A small network was trained on made-up records. Each row is its average activation on records with the value named, seen along a few directions.
Related values have similar rows: they may be neighbours, one step apart, or belong to one group.
In the rows, 128 means zero.

Other fields vary at random and push rows far along one fixed direction, the same in every table; ignore that.

FOS, 11 values:
vegi: [125  94 112 110 132 108 112 106 172 137 129 105]
gete: [122 126 108 135 107 130 103 115 146 178 160 141]
kapil: [220 132  90 136 199 120 154 188 161  89 163 191]
sosi: [126 132 131 154 108 143 107 119 118 179 128 170]
savet: [ 51 131 145 126  75 129  99  83 102 151 103  52]
ger: [ 65 159 175 162  67 149 103  83  67 195 119 135]
zegeb: [183 102  95  94 187  88 175 169 150  27 146 112]
lageg: [199 127 119  97 205 111 185 184 145  27  95 121]
bodi: [ 31 122 155 133  42 134  74  59 154 226 148  94]
kiru: [195 137 106 113 211 133 181 198 117  31  99 170]
damu: [ 91 147 172 148  76 162 116 102  75 168 118 118]
The values of FOS form a ring.
- Name the neighbours of kapil, in listed order. => gete, sosi
- Name the neighbours of savet, in listed order. => zegeb, lageg

REGU, 9 values:
vela: [ 73 117 138 133  90 143  87  97 164 188 128 118]
nakos: [ 63 118 151 122  78 131  99  80 111 166  87  81]
tudu: [126 129 117 122 135 118 126 131 124 111 108  93]
sil: [141 113 123 126 134 113 122 120 159 142 154 132]
sib: [110 150 163 140 115 149 126 127 113 155 104 143]
gibu: [140 131 107 129 119 120 127 126 135 139 164 135]
forib: [ 72 148 162 157  58 164  96  89  86 198 127 133]
ruzem: [227 121  82 128 218 106 170 194 120  48 130 185]
tep: [200 126 109  95 205 108 198 189 141   5 149 133]
The values of REGU form 3 separate groups.
- Which other values are in the same group as nakos? Give them in the order they are listed. => tudu, tep
- Which other values are in the same group as sib? Give them in the order they are listed. => forib, ruzem
